Each row below holds a small network's activations on one record, seen along a few directions.
Each row is followed by the record's values for the fields TAZAT, DAKU, NESA, DAZIS, DAL.
Not every record has every field; a missing one is written missing.
Other fields move the rows too, some of them a lot.
In the rows, zero is written as 500.
Random noise pushes rows far along 7 fixed directions. That doesn't count. These rows show it; they differ only by the noise:
[437 479 516 402 333 548 400 684 564 536 624 820 384 518 588 509 474 600
 516 573 580]
[528 474 683 525 186 513 642 519 644 195 441 715 570 542 665 742 349 390
 564 500 318]
[493 606 513 668 564 434 572 355 193 448 410 555 783 519 657 420 798 551
 475 490 351]
[417 592 317 489 252 724 556 636 480 477 470 751 357 472 553 501 675 623
 566 588 677]
[460 329 644 479 232 442 188 529 337 740 696 727 474 652 615 470 456 590
 501 421 516]
[490 588 593 502 539 488 665 448 549 256 448 605 658 475 574 572 473 422
 493 548 343]
[418 516 511 475 757 536 588 288 397 453 555 494 653 565 494 387 516 500
 445 481 405]
[474 614 461 384 452 477 413 572 605 558 503 556 438 389 343 479 516 558
 399 501 584]
[460 526 473 461 621 510 626 393 581 401 486 542 553 512 474 472 529 580
 399 448 409]

[415 481 544 398 768 552 423 585 402 568 681 583 526 493 526 354 439 466
 540 700 576]
TAZAT: tif / DAKU: tagem / NESA: fugot / DAZIS: madeb / DAL: lar
[464 466 623 495 833 471 471 456 380 487 662 563 625 541 613 426 333 407
 581 655 447]
TAZAT: tif / DAKU: tagem / NESA: dipar / DAZIS: mizuk / DAL: guz
[387 520 556 480 636 601 390 282 124 683 644 472 657 633 495 320 608 414
 539 455 551]
TAZAT: naba / DAKU: reg / NESA: missing / DAZIS: mizuk / DAL: missing
[538 487 553 493 515 352 285 433 545 654 519 358 436 453 312 547 281 451
 467 478 488]
TAZAT: roli / DAKU: tagem / NESA: missing / DAZIS: mizuk / DAL: missing
[413 452 474 431 474 568 421 520 473 616 632 594 392 549 489 505 421 493
 552 564 573]
TAZAT: naba / DAKU: tul / NESA: missing / DAZIS: missing / DAL: missing
[487 323 727 341 434 425 212 448 501 701 724 455 447 620 392 507 145 324
 514 407 511]
TAZAT: naba / DAKU: kub / NESA: missing / DAZIS: madeb / DAL: missing
[378 503 381 558 590 873 639 304 206 474 553 461 553 663 597 365 541 389
 709 578 631]
TAZAT: naba / DAKU: tagem / NESA: dipar / DAZIS: mizuk / DAL: vube
[623 522 714 440 392 207 341 634 626 537 487 545 586 459 516 530 521 525
 364 359 377]
TAZAT: naba / DAKU: kub / NESA: missing / DAZIS: madeb / DAL: missing
[501 292 365 557 402 679 658 243 592 484 425 263 367 644 390 518 495 612
 435 223 489]
TAZAT: roli / DAKU: kub / NESA: missing / DAZIS: madeb / DAL: missing
[413 479 565 378 517 665 398 539 421 563 666 513 494 535 488 449 348 316
 627 600 646]
TAZAT: naba / DAKU: reg / NESA: dipar / DAZIS: madeb / DAL: vube
[595 410 619 664 198 413 554 430 482 361 357 441 573 529 614 722 409 376
 581 457 319]
TAZAT: tif / DAKU: tul / NESA: missing / DAZIS: missing / DAL: missing
[498 471 514 476 770 456 490 490 592 506 586 453 466 459 448 478 326 507
 491 591 489]
TAZAT: tif / DAKU: tagem / NESA: missing / DAZIS: mizuk / DAL: missing
[482 440 391 542 453 545 566 411 512 539 462 507 391 568 495 530 541 612
 480 428 468]
TAZAT: roli / DAKU: tul / NESA: missing / DAZIS: missing / DAL: missing
[520 525 520 587 426 353 381 657 392 597 520 663 493 425 617 558 586 569
 522 640 481]
TAZAT: tif / DAKU: tul / NESA: missing / DAZIS: missing / DAL: missing
[509 514 539 420 529 390 393 613 519 574 548 559 530 498 526 408 580 552
 439 459 506]
TAZAT: naba / DAKU: kub / NESA: missing / DAZIS: madeb / DAL: missing
[478 624 505 521 367 554 423 390 384 559 473 369 470 429 277 617 391 302
 543 540 575]
TAZAT: roli / DAKU: tagem / NESA: missing / DAZIS: mizuk / DAL: missing
[431 557 483 466 564 675 541 387 481 457 528 488 451 526 433 539 333 389
 598 590 559]
TAZAT: roli / DAKU: tagem / NESA: dipar / DAZIS: mizuk / DAL: vube
[498 582 459 421 616 468 252 684 385 717 557 364 505 342 393 283 556 465
 498 624 718]
TAZAT: tif / DAKU: tagem / NESA: fugot / DAZIS: madeb / DAL: vube
[483 300 474 614 290 609 475 288 341 607 501 445 441 680 526 552 496 570
 529 336 492]
TAZAT: roli / DAKU: reg / NESA: dipar / DAZIS: madeb / DAL: guz
[462 422 664 539 292 622 499 357 315 454 552 513 605 648 596 584 401 274
 647 456 451]
TAZAT: naba / DAKU: kub / NESA: missing / DAZIS: madeb / DAL: missing
[470 562 333 571 174 667 457 607 394 608 457 687 326 482 517 562 654 629
 569 549 686]
TAZAT: roli / DAKU: tagem / NESA: dipar / DAZIS: mizuk / DAL: guz
[503 398 445 495 326 480 390 554 591 665 559 597 298 537 456 586 448 670
 432 452 557]
TAZAT: tif / DAKU: tagem / NESA: dipar / DAZIS: mizuk / DAL: vube
[397 504 661 400 707 505 455 383 386 515 683 567 600 573 501 482 286 288
 566 612 441]
TAZAT: naba / DAKU: tul / NESA: missing / DAZIS: missing / DAL: missing
[492 429 631 484 427 481 490 192 562 515 528 386 511 627 362 634 265 400
 461 303 351]
TAZAT: naba / DAKU: tagem / NESA: missing / DAZIS: mizuk / DAL: missing
[498 525 488 527 164 577 315 407 347 699 466 337 437 464 304 577 506 404
 535 408 638]
TAZAT: tif / DAKU: reg / NESA: missing / DAZIS: mizuk / DAL: missing
[522 599 519 628 489 564 827 425 509 123 305 480 646 438 615 681 457 273
 642 652 334]
TAZAT: tif / DAKU: tul / NESA: missing / DAZIS: missing / DAL: missing
[359 515 561 299 547 755 419 612 426 497 717 631 469 501 504 391 290 290
 681 734 712]
TAZAT: tif / DAKU: tagem / NESA: dipar / DAZIS: madeb / DAL: vituz
[527 459 478 649 260 511 462 571 333 537 470 581 502 518 652 572 593 533
 590 570 529]
TAZAT: tif / DAKU: tagem / NESA: dipar / DAZIS: madeb / DAL: vube
[449 391 447 487 575 495 410 744 494 606 635 769 357 532 672 442 493 632
 552 690 574]
TAZAT: roli / DAKU: tagem / NESA: fugot / DAZIS: madeb / DAL: vube
[547 498 487 551 613 219 317 572 542 696 539 588 475 478 510 462 561 753
 342 477 428]
TAZAT: naba / DAKU: tagem / NESA: dipar / DAZIS: mizuk / DAL: vube
[542 650 471 573 438 415 483 496 420 514 361 382 549 353 410 570 568 412
 511 572 502]
TAZAT: tif / DAKU: tul / NESA: missing / DAZIS: missing / DAL: missing
[463 439 345 508 571 601 689 446 629 461 501 566 442 563 535 437 677 763
 370 355 480]
TAZAT: roli / DAKU: tagem / NESA: dipar / DAZIS: mizuk / DAL: vube
[413 255 619 457 505 660 458 282 355 577 694 463 532 766 567 426 359 422
 574 363 481]
TAZAT: naba / DAKU: kub / NESA: missing / DAZIS: madeb / DAL: missing
[559 620 551 588 338 545 482 591 306 398 381 378 643 400 563 497 573 254
 671 611 593]
TAZAT: tif / DAKU: kub / NESA: missing / DAZIS: madeb / DAL: missing
[545 520 499 565 489 430 593 527 499 421 415 545 608 556 645 448 770 649
 428 384 396]
TAZAT: naba / DAKU: tagem / NESA: missing / DAZIS: mizuk / DAL: missing
[502 487 466 478 501 590 485 502 458 480 478 363 496 492 459 430 457 389
 571 508 584]
TAZAT: roli / DAKU: kub / NESA: missing / DAZIS: madeb / DAL: missing
[443 634 349 540 857 537 694 605 427 379 496 653 537 407 641 414 642 540
 574 785 500]
TAZAT: tif / DAKU: tul / NESA: missing / DAZIS: missing / DAL: missing
[481 449 424 513 497 599 564 507 490 482 511 504 426 521 527 507 490 497
 570 546 542]
TAZAT: tif / DAKU: kub / NESA: missing / DAZIS: madeb / DAL: missing
[467 644 467 498 506 436 238 597 277 794 594 560 472 377 395 428 639 541
 476 602 668]
TAZAT: tif / DAKU: reg / NESA: missing / DAZIS: mizuk / DAL: missing
[435 517 378 365 759 589 676 504 715 427 542 545 404 503 426 413 529 624
 393 475 531]
TAZAT: naba / DAKU: kub / NESA: missing / DAZIS: madeb / DAL: missing
[580 563 417 612 278 558 639 620 571 316 295 479 482 385 568 637 567 478
 577 587 526]
TAZAT: tif / DAKU: tagem / NESA: dipar / DAZIS: madeb / DAL: vube
[456 750 523 503 741 425 468 696 313 470 525 644 641 309 592 450 581 351
 614 876 543]
TAZAT: tif / DAKU: tul / NESA: missing / DAZIS: missing / DAL: missing
[507 442 508 406 624 540 551 403 590 477 509 355 518 568 432 391 472 488
 442 344 487]
TAZAT: naba / DAKU: kub / NESA: missing / DAZIS: madeb / DAL: missing
[605 396 639 493 579 316 454 610 593 435 519 493 568 519 614 452 467 538
 445 434 389]
TAZAT: roli / DAKU: kub / NESA: missing / DAZIS: madeb / DAL: missing

Which values does each new row have?
[394 450 334 548 813 652 674 191 371 495 516 311 499 589 399 407 480 485
 503 497 488]
TAZAT: roli / DAKU: tul / NESA: missing / DAZIS: missing / DAL: missing
[471 740 370 617 634 553 594 282 299 519 369 325 606 416 349 477 683 456
 501 526 516]
TAZAT: naba / DAKU: tagem / NESA: missing / DAZIS: mizuk / DAL: missing
[428 411 450 525 361 733 564 334 368 525 525 421 459 638 483 501 510 437
 588 412 579]
TAZAT: naba / DAKU: kub / NESA: missing / DAZIS: madeb / DAL: missing
[591 534 481 569 555 284 491 652 662 468 442 563 467 384 542 553 544 662
 417 539 431]
TAZAT: tif / DAKU: tagem / NESA: missing / DAZIS: mizuk / DAL: missing
[466 402 387 486 546 487 413 405 572 681 568 450 333 572 377 456 441 675
 421 391 555]
TAZAT: naba / DAKU: tagem / NESA: missing / DAZIS: mizuk / DAL: missing
[525 505 616 427 381 484 233 698 397 620 588 483 492 455 506 428 403 343
 605 582 667]
TAZAT: roli / DAKU: kub / NESA: missing / DAZIS: madeb / DAL: missing
[481 563 463 510 624 526 572 419 479 455 461 459 534 492 455 470 549 494
 471 491 467]
TAZAT: roli / DAKU: tagem / NESA: missing / DAZIS: mizuk / DAL: missing
[563 629 426 634 295 458 418 380 375 602 302 329 505 434 360 532 647 501
 470 384 524]
TAZAT: roli / DAKU: tagem / NESA: missing / DAZIS: mizuk / DAL: missing
[499 347 564 515 497 470 602 632 565 385 603 809 495 666 813 505 535 633
 524 491 377]
TAZAT: naba / DAKU: kub / NESA: missing / DAZIS: madeb / DAL: missing
[557 456 586 542 452 482 526 449 494 414 445 371 618 533 548 522 444 399
 521 448 447]
TAZAT: naba / DAKU: tagem / NESA: dipar / DAZIS: madeb / DAL: vube
[541 338 515 489 715 374 549 424 672 520 548 436 519 578 520 452 475 685
 323 340 356]
TAZAT: naba / DAKU: tagem / NESA: dipar / DAZIS: madeb / DAL: vube
[495 507 511 477 434 487 337 825 410 603 603 717 443 450 672 419 613 564
 591 675 658]
TAZAT: tif / DAKU: kub / NESA: missing / DAZIS: madeb / DAL: missing
[514 282 563 471 562 389 434 515 659 570 627 555 404 570 546 565 323 632
 419 457 422]
TAZAT: tif / DAKU: reg / NESA: dipar / DAZIS: madeb / DAL: vube
[645 585 612 439 570 191 412 678 701 467 432 423 582 356 437 483 528 505
 345 426 418]
TAZAT: naba / DAKU: kub / NESA: missing / DAZIS: madeb / DAL: missing
[472 409 580 485 692 587 584 435 430 361 568 436 610 565 598 441 330 303
 628 587 458]
TAZAT: tif / DAKU: kub / NESA: missing / DAZIS: madeb / DAL: missing
[540 335 623 473 467 398 378 711 628 535 633 763 413 571 712 515 351 599
 520 564 441]
TAZAT: roli / DAKU: tagem / NESA: fugot / DAZIS: mizuk / DAL: vube
[434 416 541 530 711 574 613 396 372 439 628 597 554 605 637 485 432 459
 578 592 424]
TAZAT: tif / DAKU: kub / NESA: missing / DAZIS: madeb / DAL: missing
[503 500 517 499 603 411 454 371 472 563 484 293 542 448 354 516 394 402
 468 503 456]
TAZAT: tif / DAKU: tul / NESA: missing / DAZIS: missing / DAL: missing
[572 471 536 467 387 415 392 574 599 554 458 375 447 429 407 527 450 471
 464 441 541]
TAZAT: tif / DAKU: kub / NESA: missing / DAZIS: madeb / DAL: missing
[498 384 404 671 353 594 586 412 374 508 473 552 478 609 630 536 649 674
 507 437 491]
TAZAT: tif / DAKU: tagem / NESA: dipar / DAZIS: mizuk / DAL: vube
[550 617 515 459 616 244 363 703 608 569 506 547 465 306 427 527 478 534
 410 628 491]
TAZAT: roli / DAKU: tul / NESA: missing / DAZIS: missing / DAL: missing
[553 560 583 513 786 230 528 633 641 393 535 682 573 420 627 517 475 597
 432 626 321]
TAZAT: tif / DAKU: tagem / NESA: missing / DAZIS: mizuk / DAL: missing
